A small network was trained on invented records. Each row is its activation on one of them, seen along a few directions.
Each row is followed by the record's values for the fields ZOLUG, GOK, GOLO, LANU, TIGIV.
Not every record has every field; a missing one is left out.
The largest differences between rows may come from other fields.
(in the rows, 500 means zero)
Strong random noise was added to every row along 20 fixed directions; ignore it. To show where, here is one row again and again, with new noise each time:
[659 580 400 644 348 434 430 297 489 459 373 466 615 499 620 520 426 489
 539 512 450 523 445 523 619 478 597 428 580 416 446 474 459 288 479 581]
[445 607 569 389 677 813 480 310 578 665 640 567 437 492 423 684 448 407
 583 454 570 632 363 326 542 302 623 463 590 358 721 351 413 371 539 314]
[457 441 580 379 655 389 463 515 414 667 605 494 623 494 345 403 520 722
 435 538 631 480 438 381 415 518 543 545 576 444 666 532 423 492 585 420]
[524 601 453 403 706 579 527 457 564 430 616 357 616 367 476 429 474 557
 631 545 809 414 439 563 416 659 570 491 544 505 490 461 414 586 504 535]
[517 441 650 509 640 715 507 405 603 422 554 602 645 464 505 484 505 584
 616 516 356 656 589 539 205 484 411 505 473 420 543 541 378 446 349 437]
[560 487 707 548 437 488 486 441 555 379 395 769 624 657 413 529 412 365
 619 423 432 536 735 700 485 599 384 389 296 599 293 325 558 689 498 480]
[708 495 550 731 626 466 387 722 396 480 289 465 429 601 395 481 517 584
 605 648 449 618 417 565 441 613 374 554 505 164 493 740 657 476 517 453]
[759 581 499 387 517 527 468 499 721 412 521 533 447 553 419 541 467 552
 313 468 444 599 460 288 470 581 436 543 595 490 554 376 510 543 388 551]
[379 511 611 603 702 515 516 475 480 236 373 443 644 569 308 436 489 508
 705 410 850 503 596 677 586 564 484 427 519 443 506 535 448 615 618 471]
[468 449 552 429 385 395 351 529 414 550 579 487 623 483 502 588 377 475
 562 572 558 348 378 811 571 771 699 374 431 520 348 586 605 698 601 523]
[469 423 509 512 541 427 435 538 463 655 390 567 501 542 342 348 593 452
 387 551 332 591 579 526 469 353 348 475 552 601 535 824 481 528 595 534]
[241 378 672 560 636 653 392 404 649 450 392 421 465 606 541 590 603 428
 635 379 438 657 568 394 525 392 495 521 513 540 644 499 435 307 535 459]
[332 381 445 451 672 324 428 241 542 476 552 432 463 517 188 427 499 534
 415 565 637 435 431 669 434 418 378 330 632 637 532 687 351 591 640 562]
[303 546 501 398 394 573 399 437 360 393 683 476 347 577 391 553 369 629
 530 503 501 514 456 693 566 617 381 374 506 430 564 493 518 563 493 453]
[257 449 581 407 658 359 522 737 297 567 564 616 662 651 365 563 754 499
 567 502 342 598 771 571 491 696 305 565 501 691 199 371 554 520 417 436]
[469 467 589 410 742 649 586 406 641 429 452 520 358 492 357 673 388 435
 528 403 646 582 518 329 543 352 429 560 532 372 731 230 552 482 500 503]
[442 536 398 646 412 416 433 580 384 475 391 505 386 556 484 556 548 487
 598 536 524 540 519 584 604 515 261 505 466 312 367 286 579 334 415 480]
[459 494 345 373 407 412 665 406 462 454 561 442 410 265 652 462 444 479
 417 601 377 561 502 481 541 532 550 434 540 605 412 549 539 363 377 566]
[446 606 456 414 525 497 719 530 512 160 522 436 406 310 529 477 487 457
 630 611 568 551 577 576 613 600 625 391 476 525 478 617 657 442 363 431]
[428 501 435 570 319 220 629 495 284 337 458 476 306 467 511 519 436 549
 458 525 642 539 409 585 689 697 554 352 479 402 273 512 638 480 512 431]
[520 474 636 540 698 518 706 585 363 457 462 564 337 544 419 695 485 402
 556 543 476 586 516 448 544 498 608 516 515 373 502 574 688 539 531 368]
[452 380 609 403 396 449 571 668 321 346 403 503 523 478 460 464 242 607
 399 397 534 515 615 593 675 639 463 541 469 409 616 517 664 713 560 615]

[487 333 365 571 554 457 246 595 480 410 296 258 512 490 472 493 305 498
 421 518 442 711 349 631 677 731 282 487 659 348 377 495 442 484 547 665] -> ZOLUG is motod, GOLO is susav, LANU is tomu, TIGIV is bimo
[590 562 637 498 460 666 390 684 389 682 535 777 795 634 441 550 636 548
 499 357 292 760 576 545 378 663 408 547 479 414 252 549 482 622 429 432] -> ZOLUG is motod, GOLO is susav, LANU is tomu
[434 531 485 395 590 646 563 529 639 378 555 478 697 378 533 527 584 436
 556 437 567 473 586 553 438 535 560 543 528 621 443 496 460 577 405 583] -> ZOLUG is fika, LANU is vekub
[374 374 493 470 504 165 416 529 533 549 288 409 429 528 524 375 555 522
 429 488 503 623 491 370 652 695 446 449 435 702 321 496 614 413 602 556] -> ZOLUG is fika, GOK is vulik, GOLO is rifim, LANU is vekub, TIGIV is lom
[330 541 365 339 455 605 450 464 565 558 573 433 281 304 484 478 459 438
 524 551 503 598 373 573 538 504 398 411 472 533 514 607 573 488 477 552] -> ZOLUG is lil, GOLO is tona, LANU is tomu, TIGIV is lom
[538 591 457 489 342 587 387 376 641 617 534 479 375 471 623 443 403 370
 618 550 515 296 511 600 538 388 500 462 327 610 615 400 535 520 524 557] -> ZOLUG is lil, GOK is vulik, GOLO is rifim, LANU is vekub, TIGIV is lom
[672 676 576 377 646 583 315 639 580 614 538 487 671 598 451 482 576 566
 544 489 547 658 407 319 575 761 656 549 559 462 490 486 481 503 526 358] -> ZOLUG is fika, GOLO is susav, LANU is tomu, TIGIV is bimo
[516 397 510 556 767 567 427 660 544 477 657 250 592 542 587 608 566 565
 419 605 507 555 257 385 483 760 654 594 773 393 397 448 285 454 459 333] -> ZOLUG is fika, LANU is vekub
[455 338 325 504 355 207 462 396 349 545 497 527 722 511 452 553 480 539
 261 509 321 378 524 651 547 451 392 478 671 604 342 416 408 466 464 695] -> ZOLUG is fika, GOLO is susav, LANU is tomu, TIGIV is lom
[365 413 586 445 655 323 463 354 485 607 483 520 457 573 411 490 564 487
 628 576 388 494 610 493 394 476 416 460 381 711 464 485 551 427 585 522] -> ZOLUG is motod, GOLO is miki, LANU is tomu, TIGIV is lom
[478 515 533 343 448 385 591 566 483 563 554 514 644 336 659 531 501 575
 595 494 586 394 558 491 540 646 699 567 372 572 474 360 681 498 406 560] -> ZOLUG is lil, GOK is vulik, GOLO is rifim, LANU is vekub, TIGIV is lom
[244 566 366 592 320 485 482 771 338 346 569 299 556 609 627 556 747 424
 495 429 481 411 576 571 778 559 547 558 690 606 363 514 420 396 444 462] -> ZOLUG is motod, GOLO is tona, LANU is tomu
[473 455 516 597 508 479 561 396 488 565 520 550 603 443 526 562 508 474
 565 553 589 323 479 503 505 260 636 501 483 400 629 345 414 341 504 373] -> ZOLUG is motod, GOK is vulik, GOLO is rifim, LANU is vekub, TIGIV is lom
[357 390 561 536 347 410 326 644 474 582 456 543 529 540 510 524 626 562
 543 510 429 451 523 526 487 448 454 545 376 418 566 508 588 367 468 461] -> ZOLUG is motod, LANU is vekub
[690 545 696 525 588 622 522 527 552 556 479 453 567 581 659 670 438 401
 641 479 442 329 493 448 470 560 850 587 412 584 613 596 657 637 628 572] -> ZOLUG is motod, GOK is vulik, GOLO is rifim, LANU is vekub, TIGIV is lom
[488 519 570 547 533 412 537 572 397 466 599 464 546 653 560 411 578 605
 570 554 319 363 706 544 355 593 390 583 483 736 446 517 482 566 454 580] -> ZOLUG is lil, GOLO is tona, LANU is tomu, TIGIV is lom
[449 573 411 436 481 540 384 577 308 446 619 435 446 568 391 667 490 617
 599 622 350 405 508 738 540 571 434 524 559 401 591 649 679 518 428 593] -> ZOLUG is lil, LANU is vekub
[266 414 592 201 674 679 411 358 578 521 685 616 589 387 311 691 342 545
 613 466 542 662 436 655 407 612 436 391 429 402 528 301 532 563 434 462] -> ZOLUG is fika, GOK is dig, GOLO is rigo, LANU is vekub, TIGIV is bimo
[492 470 445 510 723 497 699 469 413 483 477 421 634 236 621 411 441 537
 702 617 595 525 589 543 416 536 512 567 481 415 454 412 472 363 397 510] -> ZOLUG is lil, GOLO is susav, LANU is tomu, TIGIV is bimo
[521 537 317 580 384 475 450 499 408 574 367 341 406 448 689 281 466 628
 485 435 638 494 474 487 400 632 239 577 421 487 364 482 471 495 553 746] -> ZOLUG is fika, LANU is vekub
[450 523 527 478 541 809 439 577 614 484 534 491 583 538 554 601 562 413
 573 326 544 473 630 574 422 513 351 642 496 536 481 293 422 625 391 638] -> ZOLUG is lil, GOK is dig, GOLO is rigo, LANU is vekub, TIGIV is bimo
[358 385 431 591 460 499 420 476 498 649 460 549 440 565 532 570 540 300
 446 536 344 562 485 482 580 343 336 489 536 511 379 261 352 323 510 386] -> ZOLUG is fika, GOLO is tona, LANU is tomu
[488 486 513 469 655 481 392 503 522 702 397 442 651 537 377 494 581 417
 493 430 608 483 474 457 594 436 595 535 598 596 547 670 486 579 684 613] -> ZOLUG is lil, GOK is gumo, GOLO is dolo, LANU is vekub
[396 428 501 475 386 512 531 553 465 493 576 582 526 414 478 513 484 527
 429 470 621 494 388 619 504 504 549 423 483 392 447 530 462 590 480 389] -> ZOLUG is fika, GOK is gumo, GOLO is dolo, LANU is vekub, TIGIV is lom
[546 385 564 384 549 433 597 552 610 343 471 466 465 472 411 547 432 563
 332 462 602 385 515 379 490 455 566 586 532 490 722 490 580 606 503 563] -> ZOLUG is fika, LANU is vekub
[689 632 508 621 442 436 490 288 489 507 317 530 408 552 527 381 427 473
 683 524 531 478 563 496 476 441 503 433 333 511 557 608 607 464 610 590] -> ZOLUG is lil, GOLO is susav, LANU is tomu, TIGIV is bimo
[456 440 495 505 432 476 601 520 506 486 517 603 373 392 487 568 537 500
 526 483 642 392 514 579 320 425 379 546 330 379 452 362 580 579 418 536] -> ZOLUG is fika, GOLO is miki, LANU is tomu, TIGIV is lom
[686 634 390 581 656 658 420 395 482 774 441 494 567 431 505 405 418 469
 629 542 476 656 405 476 361 430 348 527 545 378 442 520 416 438 539 610] -> ZOLUG is lil, GOK is dig, GOLO is rigo, LANU is vekub, TIGIV is bimo
[658 684 348 464 482 467 370 505 631 508 475 497 599 486 402 453 622 510
 556 550 623 371 472 592 413 540 429 475 484 535 430 561 551 539 464 630] -> ZOLUG is fika, LANU is vekub
[565 535 566 446 540 507 398 315 761 569 474 644 486 556 377 463 624 484
 481 368 688 546 494 436 305 495 431 449 373 591 428 432 402 608 531 512] -> ZOLUG is fika, GOLO is miki, LANU is tomu, TIGIV is bimo
[497 431 587 334 747 623 505 694 435 618 632 364 596 516 521 714 417 423
 482 614 379 333 435 499 621 574 828 618 650 575 674 610 598 653 619 502] -> ZOLUG is fika, GOK is gumo, GOLO is dolo, LANU is vekub, TIGIV is lom
[339 442 500 441 386 308 464 404 523 458 351 566 515 374 423 530 520 572
 591 422 741 496 535 512 626 404 534 453 363 395 620 374 638 327 480 537] -> ZOLUG is lil, GOLO is susav, LANU is tomu, TIGIV is bimo
[443 470 393 538 480 306 528 423 442 231 633 370 402 508 392 294 501 764
 433 656 588 379 484 570 373 530 344 434 569 479 589 580 346 440 425 445] -> ZOLUG is fika, GOLO is tona, LANU is tomu

Which values does each new row have?
[628 710 497 539 351 618 484 273 593 441 672 736 569 543 441 336 476 571
 561 588 501 379 557 632 316 357 419 316 376 544 527 443 306 520 419 319] -> ZOLUG is fika, GOK is vulik, GOLO is rifim, LANU is vekub, TIGIV is lom
[389 307 469 667 355 452 262 502 618 403 386 404 417 559 493 529 510 538
 513 590 422 341 435 671 488 309 351 487 473 351 710 538 485 350 457 528] -> ZOLUG is fika, GOK is gumo, GOLO is dolo, LANU is vekub, TIGIV is lom
[490 313 491 352 657 334 643 433 438 522 502 437 439 351 499 579 291 403
 363 587 466 619 379 461 600 689 666 435 568 557 339 476 528 564 568 499] -> ZOLUG is fika, GOK is dig, GOLO is rigo, LANU is tomu, TIGIV is bimo
[528 329 526 541 562 367 590 560 460 542 482 415 456 498 650 529 517 445
 360 553 426 518 415 433 436 705 616 529 532 623 248 575 480 564 556 491] -> ZOLUG is fika, LANU is vekub
[328 422 486 536 607 297 591 544 469 521 483 474 397 414 411 326 587 459
 538 649 682 493 475 442 520 419 505 417 445 503 505 502 426 370 589 237] -> ZOLUG is fika, GOLO is susav, LANU is tomu, TIGIV is bimo
[424 552 460 198 514 409 282 604 613 532 590 547 573 580 215 635 639 559
 360 464 294 703 474 426 568 639 414 480 621 634 484 589 637 496 408 582] -> ZOLUG is motod, GOK is dig, GOLO is rigo, LANU is vekub, TIGIV is bimo
[460 539 516 402 525 637 256 285 737 666 429 504 559 532 457 581 545 542
 570 295 732 455 411 429 363 425 460 534 408 508 634 411 498 504 605 716] -> ZOLUG is fika, LANU is vekub
[567 546 458 625 462 498 546 507 383 638 494 511 530 589 611 474 570 400
 401 486 371 634 485 402 596 544 528 489 620 577 245 505 348 464 529 425] -> ZOLUG is lil, GOK is gumo, GOLO is dolo, LANU is vekub
[771 493 574 524 634 645 649 575 553 445 461 726 615 485 319 490 407 328
 309 516 367 693 509 578 423 479 482 423 605 445 364 695 433 804 502 409] -> ZOLUG is fika, GOLO is susav, LANU is tomu, TIGIV is bimo
[438 492 474 448 362 378 359 289 609 360 518 428 287 585 416 568 376 685
 387 427 366 670 352 434 622 579 400 367 591 509 559 513 571 409 452 607] -> ZOLUG is lil, GOK is gumo, GOLO is dolo, LANU is vekub, TIGIV is lom
[495 447 604 452 524 357 511 458 562 456 370 618 531 584 385 578 530 454
 449 473 394 597 555 443 595 497 580 417 481 601 478 607 648 488 560 489] -> ZOLUG is fika, LANU is vekub
[477 457 396 400 352 592 508 610 452 667 447 490 832 398 699 485 604 340
 375 295 379 475 707 523 520 475 521 665 563 718 352 503 410 582 474 807] -> ZOLUG is motod, GOLO is susav, LANU is tomu, TIGIV is bimo
[491 495 277 421 426 198 458 579 564 419 390 417 379 400 356 517 610 692
 325 466 709 503 368 412 592 543 337 542 584 357 490 433 654 411 411 665] -> ZOLUG is fika, GOLO is miki, LANU is tomu, TIGIV is lom
[560 341 564 437 556 506 408 458 564 596 506 604 652 441 371 523 308 415
 452 510 558 489 425 624 466 480 493 446 474 435 502 401 438 677 582 495] -> ZOLUG is motod, GOLO is susav, LANU is tomu, TIGIV is bimo
[650 420 535 583 333 550 367 552 708 468 518 495 657 638 606 676 575 412
 347 380 356 277 544 526 415 436 539 639 563 591 496 407 429 622 418 700] -> ZOLUG is motod, LANU is vekub
[361 504 451 618 591 503 663 468 291 501 393 403 422 555 580 606 566 433
 525 327 620 554 572 408 612 469 485 609 583 497 386 408 493 442 552 615] -> ZOLUG is fika, GOK is dig, GOLO is rigo, LANU is vekub, TIGIV is bimo
